A small network was trained on invented records. Each row is its activation on one of them, seen along a few directions.
Here are examples, each followed by its value of one field, Z.
Other fields move the rows too, some of them a lot.
Strong random noise was added to every row along 16 fixed directions; ignore it. To show where, here is one row again and again, with new noise each time:
[  -7  165  125  344 -169 -107  441 -569  -30  199 -252 -339  104 -235
 -531 -169 -301  497   19   34 -346  139  115  189 -128 -138 -610  161
 -501  -92 -287   55  229  -50]
[   3   74 -270  -28  -81  -93 -365  321   -1   49 -163 -215  -83  174
   54  469   21  271   50 -118  156 -506 -158  -91   95  137  -30  242
   86  -25  204  -76  -52   60]
[ 269   50  470  235  406  308  281 -498 -336  136 -403 -174  669 -284
 -661 -352 -212   40   64   52    0  837  146 -203 -450  -13  -35 -102
 -393  -29 -115   11 -204  261]
[  50  296  354  -49  276  211  123  105  -87 -307  265  137 -209  -57
 -105  396 -173  104  169  196   46 -406 -327   11  318  554   80 -146
  -24  298  -31 -415  -15 -259]
[ 211 -189 -508  -39 -523 -129   69  213  248 -245  217 -310  204 -253
   65 -566  509    8  341 -227 -180 -219   74  638  315  -43 -570  692
    0 -250 -177   99  333 -123]
[ -69  288   66  181   -2  430 -162  -55  139   62 -309 -327  158  -40
  -69 -100 -183  113  158  -91  -40   42  241  109  -13  102 -441  199
 -606 -115 -124  -42  -91  -23]
[-288  -79 -338   15 -187  271  284   59 -294   41 -345 -205 -174  318
  127  206  656  411 -145  -64  320   84 -111  -43 -654 -439 -228 -514
 -235 -214   22   19 -177 -104]
[ 349  226  -71 -121 -366   21 -248  307  286  189 -255  -50  297  562
   54   88  457  -71 -437  162 -206 -190  239 -126 -301 -510  -94 -229
 -425  435 -194  693  -28 -320]
[ 367 -156  192   22   93 -116  -83 -151 -544   -5 -427 -462  700   34
 -230 -190  142  151  128   94   51  494   25  -69 -468 -122 -185  -97
 -239  -15  -31   62 -202  372]
[ 535 -338  248 -291 -165    4 -316 -625  178 -164  579  433   36 -180
 -415  419 -765  318  157 -280  -28 -349  177 -142 -198 -294 -406   55
  530  415 -645   23  511  145]
[-287  249   67   -9  119 -177   13   52   45  -81  -82 -170 -428  100
  529 -330 -320    9    9  250 -548  -65 -124  280   94  -92  -73 -222
   47  199  118  -36 -134   70]
[ 329  -63 -434 -204  -34  218   81    7  245  -48 -434 -277 -322 -105
 -458  -41  487   70 -332 -202   65   36 -395 -213 -686 -245 -291   71
 -352   28  288  -53 -189   96]
[ 684 -200 -103 -167 -213   62 -118  512 -109   15  179  288   96 -324
  -47  325   65  -29 -175 -192  703   57  136 -175  134  -87   85  149
  -15 -213   73  104  417    7]
[  84  162  -43 -153 -144 -342 -258  378 -298  148 -105 -319 -524  384
  226  732  183  306  -80  255  458 -134 -262 -323 -432 -223 -377 -507
 -101  -51  159 -180   -1  121]
[ -53   51 -264  187 -281  129  -66    4   13  113  -85 -142  128   47
  110 -164  249  107  264 -142  124  169  333   96 -114 -101 -417  -87
  -53  -92 -112  101   58  187]
[  62  113 -714  219 -292   57   37   74  252  263 -277  253 -646 -115
  -13  125  235  152 -174 -335  292  -46   77 -343 -179    2  -83 -363
  146  263  420   20   75  416]
[-140  -53   -3 -280   65  216 -217  152  377 -423  148  -95 -102  103
  392 -205   26 -246  -19  -41 -297 -642 -260  384  394  128  122  459
 -210  131 -209 -174 -167 -562]
[  84   18  -21  115 -119 -712  -26  257 -405  103  -47  -39   85  137
  215  312 -320  495   19  104  -76 -576 -183   43  442  -21  304   91
  362  224   44   83  242 -100]

[ -28  483   25  158  294 -285  -24  531 -271   89 -443 -556  317  346
  -70 -274   94  281  453  162 -135 -165 -447  -89  -91 -115  143  211
  154  238  112 -105 -286 -205]	z8
[ 118  845  573   -8  343  258 -131  250   79   95  117  -34  256  372
 -397  278 -205   47  342  433 -280  -10   63 -250 -150  136 -173 -304
   57  474 -104  170 -132 -118]	z6
[-113  -91 -180  135  155  -11   93 -231   28  244 -123  -81  -68  -27
 -169 -501   80  -26  345 -302  351  293 -111 -305 -494 -519  -52  -12
  175  -14 -261 -222  -67 -118]	z5
[-103  348  139  159  251  222  159  226   71  371  -78 -157   10  115
  -96 -389   83  -55  313   -3  311  390  -13 -228 -443 -650 -182  -73
 -153 -211 -291    9   17 -422]	z4
[ -24  188   36   -1 -138 -106  241 -105 -167 -122 -257 -327 -156  176
   92 -231  383   68  -59  284 -200  176 -106  108 -321  -68 -411 -472
 -499  236   -1  -36 -156  -14]	z8
[ 240  117  -23  -15 -229  400 -132  308  -37 -115  -80   32  401  110
   76   75  -47  387   94 -115 -230 -271  294  280  -22 -200 -315  -26
  -81  105  -88  412  222  -25]	z1
[ -18  250  -14  226 -274 -499 -421  -65   69  424 -243 -111  138  491
  133  151 -292  201    7  117 -203 -119  338 -282  -73 -272  -64 -182
  173  437 -156  342   24  207]	z6
[ -10  132 -218   41  183  579 -299  294 -241 -141 -358   34  210  -89
    4  115 -727  801  517 -619  274 -474  -15  -85  -75 -193   54  349
  425  109   15 -133   30   90]	z4
[-236 -309  -30 -178  -47  -60  -34  -44 -109 -123   59  173 -167  140
  417  291 -114  107 -379   58 -279 -182  -34  199   42  -90  264 -200
  280 -114  205  184  -36  155]	z2
[ 257  -53  155  220 -207 -540 -166  116 -460  177   24  -66   99    4
  131  303 -198  202  241   11  775 -114   25 -309  316   96   40    4
 -113   46 -297 -376  292 -143]	z3
[  48  464  275   51  271 -314  146  302 -188  169  154 -148 -137  194
 -234  184  209  -36  289  354  277  -23 -369 -335  -51   81    8 -239
   36  155   -6 -233  -30 -305]	z4
[ 377 -109 -288  204 -239  251  228 -140   89  -91 -126  430 -157 -502
 -180  -53  186 -159 -287 -300  332   29  169 -121  320  542  128 -143
 -419  270  230 -107  176  138]	z2
[ 131 -192  112  -91  -17  221  -97  239  119  196  145  -55   38  -19
   33   -6  218 -294  -27 -118  711  232   27 -173 -191 -467  -85  240
 -420 -542 -385 -126  157 -530]	z3
[ 380  -16  421  -10   39  -82 -269  -33  -88  152    9  186  264  -15
 -110  228 -743  184  -50 -128  318 -282  106 -285  128 -350  155  211
 -239  213 -516    4  320 -460]	z1
[-368   54  107  146  122 -150  233 -200 -411  -56  -42   95 -130  -35
  493 -400 -119  -99  166  187   -5  425  170   70  128  153  163 -559
   56  126   76 -148 -166  229]	z6
[  42  198  303   43  103  149  -23  289 -220  152 -311  -30  204  -89
  164   97 -481  115 -319  118    1  180  223   56  173  -79  189   78
 -475 -261  158  253   43  -62]	z7
[  21  126  173  243  105 -132  340 -276   85   79  111  176  159 -207
 -403 -159   68 -221    2  112  -52  105  -10  -68  365  466  275  117
  -92  180  -63  -98    9 -151]	z7
[-303 -262  349 -179  199   89   67  -96 -288 -116  234 -225  194  173
 -163  716   69  190 -109  211   32 -152 -268  172  -73  102   63  190
  -17 -633 -115 -142 -122 -229]	z3
[ 257  390 -133 -282  112   81 -329  550  562  164    4 -216 -562  102
 -226  196 -132   54    6  -87   55 -409 -412 -259 -384 -530 -377  364
  -22  -11   54  -51  103 -328]	z1
[ 275   -7  129 -390 -324 -123   68  225  348 -251  454  323  102  221
   89  158  502 -498 -588  421 -463 -262  122  259  350  131  198  -95
 -182  250  -54  559  105 -404]	z5
[ 250 -272  152  -64 -100  -67 -328 -231 -274    7 -229  187  552  234
  -12  331 -128  109 -279  -94  168 -190  214 -275  -13    3  379 -129
 -138  383 -194  222  -74   11]	z7
[-302 -292 -342  -36  -99  605 -167 -415  177 -147   58   61 -266 -256
  -21  165  -32   71  142 -442  193  161  236   93 -252  206 -441   30
   84 -413  124 -236  -78  541]	z2
[-399  300  109  254   96  104  299 -150  -95  214 -238 -178 -149  127
  100 -263   89   26   49  207  -86  446  102   13 -294 -156 -183 -445
 -295 -102    6   -7 -189    8]	z5
[   1   54 -485   83 -287   52  165  -59  472   32 -135  168 -449 -254
   63 -385  307 -332 -341 -104 -196  223  177   80   97  164  -65  -42
 -185  109  372  151  -11  283]	z8

Here are new rows. What is Z for each?
[-676 -219  -43  224 -114   76   72 -548 -109  -93 -101  173 -368  124
  513  143 -192  153 -121 -107  143 -245   91   82  241  220  183 -314
 -238   82 -220 -386 -163 -143]	z1
[-535  337  392 -135  610  368 -268  579 -166   86  190   48  -20  505
  513  369  -90 -241  137  284  119   -9  -72 -117   10  -29  496 -358
  271 -231  137   13 -392 -237]	z4
[  43 -271  194 -102  -79 -109 -157 -345 -352 -201 -412 -348  325  -63
   62  117 -183   68 -342  102 -103  -20   48  169  125  316  -35  192
 -797 -127   46  -51 -209  105]	z3
[ 228 -253  323 -582   -4  -28 -427  -42  149 -372  439 -269   82   32
 -229  500   12 -258  -50  143   75 -273 -214   96    9  179 -331  569
 -251 -334 -256 -218   -8 -234]	z8
[ -80  146  -26  370  276 -444  -32  -41  -42  558 -459 -221  292   -4
  -76 -473 -227 -175  -60  117 -373  627  158 -159  -94 -152  338   59
  275  -65  360  337 -218  547]	z7
[-155 -223  -11 -123  -26    1  103  -41   51   50  107  -79  358   16
  -70 -258  139 -138  -42  -72    3  108  107  138    7 -346  109  447
  -58 -390 -277  219   11 -406]	z6
[ 575  212  -70 -342  -49   55 -281  133   73 -359  -99  -42 -142   28
  111 -484   32 -117  237  -33 -110 -111  -80  -94 -342 -169 -429 -345
 -157  809  -68  -28  -42   87]	z5
[-250  410  -99  200  -80  -24 -580  215  278  308  -99 -191   -5  453
  259  137   31 -121  309   -4  118 -293  251 -208  157  124 -180   14
 -129  166  -81   30 -131  -58]	z4
